These are the activations of a small neural network, seen along a few directions. Each row is one input.
In each table, some parts of the input vary, and every possible input appears once, in random order.
Descriptions start from the smaller parts, as in this example, which fits no table here: one of 3 separate values, together with either a single point or one of 11 places along a line or (one of 6 places along a line, together with one of 8 places around a ring).
Shared parts are said once, and a part with two or three values counts as separate values.
(in the rows, 128 means zero)

Other details of the inputs vary at random and push rows far along three fixed directions, the same in every table; ignore that.

Rows:
R1: [150 153 107 175 124  95 157 126  81 128 110 110 143 161]
R2: [123 118 130 110 162 146 101 116 175 113 155 130 118 105]
R3: [117 140 113 113 105 105 130 134 116 163 126 115 125  71]
R4: [116 117 129 114  81 129 169 136 143 186 127 120 104  69]
R5: [159 112 135 123 120 123 119 144 133 175 152 110 114  80]
R6: [123 126 137  98 134 173  77 135 161 124 131 138 117 115]
R7: [151 115 138 124 108 116 109 139 102 147 128 123 159 101]
R8: [ 94 153 129 103 133 135 114 130 176 116 163 134  92 103]
R9: [175 106 148 118 103 117  86 155 111 164 137 115 161  74]
R10: [136 140 112 121 171 133 115 132 128  85 131 141 140 175]
R11: [158 112 159  98 145 155  56 143 143  90 148 129 158 129]
R12: [119 120 132 124  88 132 135 144 145 195 118 113  77  56]
R13: [182  99 147 132 112 135 120 146 114 147 126 125 161 137]
R14: [ 63 120 119  96 128 139 152 106 176 122 153 149  88 107]
R15: [132 113 131 132 120 122 145 125 150 176 142 111 101  61]
R16: [ 93 126 141  89 123 150 105 131 163 113 143 132 112  87]
R17: [132 127 134 147 106 117 136 136 123 149 137 115 125 104]
R18: [130 118 148 122  86 119 141 137 125 161 120 115 119  78]
R19: [131 122 130 119 146 125  99 121 106  85 124 148 180 170]
R20: [191 117 128 167 149 109 130 125  95 136 120 111 156 150]
R21: [181 125 154 166 110 104 137 138  93 138 127 124 152 160]
R22: [135 117 126 138 173 138 120 103 135  85 135 140 147 168]
R23: [176 123 130 143 123 102 112 138  70 135 113 121 183 143]
R24: [ 79 136 132  83 118 146 114 128 173 120 143 128  95  70]
R25: [156 118 157 147 104 118 129 138 122 139 144 129 137 134]
R26: [ 97 163  85 151 108 104 188 114 103 162  82 114  77 121]
R27: [ 75 113 132 101 135 143 139 104 198 130 153 143  88  76]
R28: [163 146 104 168 132 108 142 127  73 135  84 113 131 175]
R29: [ 87 136 110  91 144 138 125 121 177 130 160 131  86  91]
R30: [138 120 141 144 148 132 104 122 127  73 136 145 167 190]
R31: [197  96 151 131 114 141 105 154 109 155 135 116 165 124]
R32: [156 139 101 161 140  99 163 119  79 134 115 116 136 170]
R33: [132 124 116 140 170 127 133 106 107  77 129 146 154 213]
R34: [ 90 147 110 126 141 146 145 100 125  95  91 154 123 186]
R35: [165 102 164 129  97 127 113 142 114 143 125 119 152 109]
R36: [122 151 100 131 173 127 139 121 114  76 119 143 137 191]
R37: [ 50 181  73 105 143 102 161 100 122 101 108 137 112 132]
R38: [157 104 145 117  96 137 130 149 133 180 136 117 130  84]
R39: [ 79 116 130 109 124 155 120 116 170 113 124 152  97 124]
R40: [113 150 100 137 112 104 187 135 114 167 115 116  90  97]
R41: [130 124 124 125 161 141 124 128 125  83 132 150 144 176]
R42: [ 54 170  86 118 136 141 168  98 130 114  91 144  87 152]
R43: [171 111 154 165 125 110 121 137  90 132 114 114 175 161]
R44: [110 126 113 124 150 131 140 111 129 105 141 139 122 156]
R45: [ 86 159 106 137 160 119 144 108 120  85 114 127 133 172]
R46: [132 128 121  95 155 156  95 133 157  97 144 137 142 144]
R47: [154  87 158 121 164 155  80 122 164  98 158 144 154 136]
R48: [130 149 129 147 158 125 127 114 109  67 134 148 148 209]
R49: [ 91 118 141 110 119 144 108 132 178 118 161 136 112  94]
R50: [101 149 116 128 155 124 122 120 131  98 127 121 134 149]
R51: [153 155 122 168 125  98 158 126  85 127 119 120 137 171]
R52: [124 110 157 113 147 151  76 140 159 104 152 129 150 122]
R53: [120 122 124 135 102 130 138 133 127 165 112 120  94  98]
R54: [169 104 156 130 102 150  99 148 121 166 115 125 136 113]
R55: [157 110 138  96 153 165  72 142 155 100 153 135 157 142]
R56: [123 141 117 172 108  97 176 117  94 133 109 120 134 154]
R57: [129 117 145 121 141 147  84 136 159  95 158 136 143 131]
R58: [ 88 142 121 109 132 140 109 129 176 110 157 129 104  96]
R59: [128 157 110 134 109 101 156 130  95 152 104 100 115 104]
R60: [123 110 140 107 153 151 108 135 153  92 146 155 137 148]
R61: [175 120 129 162 133 108 154 136  82 122 106 133 158 182]
R62: [153  96 147 109 159 154  78 133 151 101 166 143 149 146]
R63: [162 122 138 131 104 143 109 146 117 172 111 116 120 102]
R64: [134 110 157 103 145 151  80 128 137  76 139 144 160 155]
R65: [190  91 167 140 104 152  91 149 112 157 114 130 157 132]
R66: [122 161  84 160 145  90 189 102 103 150 104 106 105 129]
R67: [ 93 147  91 149 109  88 218 103 101 162 109 121  90 129]
R68: [169 113 136 157 116 122 125 136  94 146  99 123 137 154]
R69: [152 100 156 119  94 118 107 142 118 156 132 129 160  88]
R70: [182 107 146 136 133 129 112 157 110 139 135 129 150 132]
R71: [ 73 145 102 129 136 133 156  99 137  98  95 151  99 169]
R72: [174 126 140 147 115 115 101 153 123 152 142 104 141 103]
R73: [146 105 157 147 112 123 119 138 120 141 128 116 155 123]
R74: [ 72 158  96 122 140 149 153 100 125 101  94 148 105 167]
R75: [ 60 155 107 135 147 118 163 101 127  95 113 132 121 162]
R76: [101 163 106 145 112  91 173 129 111 176 109  92 100  87]
R77: [104 112 153 110 137 150  92 134 164 113 153 129 132 105]
R78: [137 113 132  94 144 163  88 137 162 105 151 138 144 131]
R79: [134 106 141 129  97 123 154 148 136 170 133 128 111  83]
R80: [120 164  86 158 120  99 173 122  90 155  80 110  93 140]
R81: [ 92 161  99 113 141 145 130 115 136 118 103 136 102 144]
R82: [109 135 144 125  81 113 157 138 149 181 151 118  80  62]
R83: [161 129 138 147 109 111 139 134  78 139 107 111 148 132]
R84: [ 70 162 118 101 132 132 134 120 176 112 158 136  79 104]
R85: [133 128 126 136 101  95 148 126  90 153 107 126 151 115]
R86: [ 93 124 121  85 130 160 121 129 174 124 148 139 111 100]
R87: [158 133 147 138 102 116 123 147 128 160 150 113 114  96]
R88: [ 97 129 111 141 161 125 163  87 136  87 121 147 128 171]
Each input here is: one of 8 places along a line, together with either one of 2 separate values or one of 4 places along a line or one of 5 places along a line.
Question: Changing only the place on the line of 8 turns R7 into R69. The same change can be made to R53. Which row results?
Answer: R39
Question: Changing only the place on the line of 8 turns R3 into R37. The same change can be made to R6. Which row results?
Answer: R81
Question: Which other rows does R12 become when the choice among 2 separate values takes its other values? List them by row number.
Answer: R42
Question: Which other rows does R8 become when the place on the line of 8 takes its other values? List them by row number.
Answer: R21, R25, R48, R51, R82, R84, R87
Question: Start at R31 and move only the place on the line of 4, one step at a time. The first step leads to R41. Which rows follow, in order?
Answer: R44, R22
Question: Which other rows does R68 become when the choice among 2 separate values takes its other values? List them by row number.
Answer: R54
Question: Which other rows agree with R24 in the place on the line of 8? List them by row number.
Answer: R1, R9, R20, R26, R32, R40, R45, R63, R78, R87
Question: Start at R56 and move only the place on the line of 8, one step at a time. The first step leads to R30. Which rows follow, in order?
Answer: R49, R17, R57, R1, R58, R72

Rows:
R89: [147 128 129 148  96 114 176 135 112 176 122 103 108 106]
R90: [ 74 149 106 121 115 119 175 114 162 170 119 111  68  63]
R91: [110 141 134  95 157 145  72 122 131  57 126 151 156 171]
R92: [ 90 149 112 154 135 115 176  98 105 101 103 141 137 187]
R93: [ 88 113 138  84 133 172  84 137 192 129 135 143  98  79]
R94: [ 93 110 149 103 134 158  96 125 167  88 133 163 140 147]
R95: [184 104 159 120  93 136  89 171 142 199 153 100 128  46]
R96: [110 132 127  98 158 148  96 127 178  99 167 143 121 119]
R97: [ 78 162  92 117 111 115 173 121 152 155 132 109  78  82]
R98: [141 150 111 133  89 113 139 137  98 177  99 110 112 102]
R99: [138 131 120 151 109 115 156 127 107 182 107  96 109 100]
R100: [160 132 119 134 153 142  86 137 101  88 114 134 171 197]
R101: [183 106 163 128 100 125  79 173 109 166 133 104 160  84]
R102: [101 148 108 160 142 108 181  93  99  85 106 134 143 208]
R103: [ 73 161 104 119 117  97 174 121 145 145 139 113  84  66]
R104: [199  97 164 134  93 148  92 159 104 161 115 128 148 119]
R105: [ 94 143 110 154 134 102 187  97 118 106 117 139 120 168]
R106: [104 125 124  93 151 145  93 126 185 113 179 144 106 101]
R107: [133 124 134 134  84 122 163 151 110 193 103 113  99  87]
R108: [207  83 168 167 126 114 105 137  98 133 150 129 176 159]
R109: [159 142 113 163 136  77 152 130  74 128 126 107 146 145]
R110: [ 93 175  94 149 147 111 161 107  89  91 111 124 141 170]
R111: [153 114 127 141 159 134 111 124 130 106 134 127 139 151]
R112: [152 137 116 149 111 114 141 123  80 156  77 113 123 140]
R113: [ 99 157 105 141 136 128 182 110 108 113 104 134 113 169]
R114: [ 98 136 140  95 150 140  93 128 174  88 162 132 136 110]
R115: [ 97  91 123  65 146 161 109 116 161 106 132 157 155 111]
R116: [104 109 141  94 144 154 111 126 188 111 174 154  99 109]
R117: [134 111 149 128 117 139 101 125 120 106 112 153 152 160]
R118: [156 112 136 134 146 138 124 130 131 103 143 140 138 160]
R119: [219  93 152 162 148 119  89 140  99 140 141 117 167 150]
Question: What is each input in this table made of?
Answer: either a single point or (one of 5 places along a line, together with one of 6 places along a line)
Question: Start at R98 and move only the place on the line of 6, one step at a time. The first step leads to R100. Which rows follow, in order?
Answer: R95, R97, R96, R106
Question: Which other rows does R113 become when the place on the line of 5 takes its other values? List them by row number.
Answer: R92, R95, R99, R110

Rows:
R120: [ 91 137 130  83 124 142 109 142 191 137 179 121  98  57]
R121: [118  94 150  64 154 179  44 137 186  89 154 155 143 105]
R122: [108 125 139  98 163 142  72 127 171  72 172 151 131 133]
R123: [196  92 170 168 127 124 107 144 110 133 140 116 176 152]
R124: [ 92 118 146  97 147 165  94 113 162  74 128 153 133 148]
R125: [148 151 108 195 124  97 189 109  38 116  55 119 165 228]
R126: [ 56 169  95 106 116 129 138 116 145 130 114 135  92 105]
R127: [ 98 130 129 107 160 140 130 112 158  65 156 155 131 165]
R128: [101 154 108 164 106  81 216 106  99 160 107 105  95 109]
R129: [106 106 127  91 136 170 110 129 200 158 155 136  70  66]
R130: [ 94 109 150  96 132 171  76 125 173  84 141 167 133 149]
R131: [148  93 169 119  85 120 110 149 162 188 171 121 101  33]
R132: [ 56 176  85 122 132 106 161 106 146 121 137 127  86 113]
R133: [ 76 148  86 133 180 116 175  77 123  58 120 157 131 203]
R134: [ 89 160  95 138 182 147 147  96 139  68 107 143 101 202]
R135: [130 102 139 111  83 129 142 134 133 194 117 120 106  55]
R136: [202  81 157 159 130 123 113 140 107 144 143 124 179 149]
R137: [103 120 124  81 159 170  68 124 169  87 137 149 145 135]
R138: [181 150 115 156 127 112 132 143  59 128  91 112 175 182]
R139: [109 148 112 133  84 106 196 126  95 172  94 118  99 103]
R140: [119 151 114 123  92 108 167 143 103 171 104 109 104  83]
R141: [181 102 136 158 119 125 131 131  77 142  93 128 176 177]
R142: [202 102 164 132 115 130  60 161  99 139 127 125 169 126]
R143: [ 77 162 106 113 163 148 112 108 138  67 108 139 138 177]
R144: [ 71 154 104 120 149 133 140  92 119  63 100 166 125 198]
R145: [198  94 164 144 105 141 102 157  94 143 119 126 178 157]
R146: [111 151  89 146 119  83 197 116  99 171 116 105 101  91]
R147: [143 114 129 118 105 118 121 146 150 192 157 101 114  37]
R148: [159 111 161 121 165 139  65 139 146  83 160 126 163 141]
R149: [ 54 173  93 125 141 113 166 105 150 117 131 114  91 107]
R150: [198 107 162 141 126 131  79 153  92 130 112 112 175 137]
R151: [219  99 156 152 132 143  74 155 119 151 137 125 139 144]
R152: [121 120 136 149  86 105 162 132 136 181 143 120 101  81]
R153: [160 113 140 121  99 145 128 158 156 195 147 108  80  61]
R154: [188 141 121 165 143  90 147 138  63 117 121 109 167 177]
R155: [102 152 101 162  97  88 227 118 101 169 116 111 100 123]
Question: What is each input in this table made of?
Answer: one of 4 separate values, together with either a single point or (one of 2 separate values, together with one of 4 places along a line)
Question: Changing only the choice among 4 separate values turns R155 into R136. The same change can be made to R120. Which row results?
Answer: R147
Question: Which other rows does R150 become when the choice among 4 separate values takes its other values? List them by row number.
Answer: R121, R140, R142
Question: Which other rows does R152 become when the place on the line of 4 takes its other values? List them by row number.
Answer: R122, R131, R132
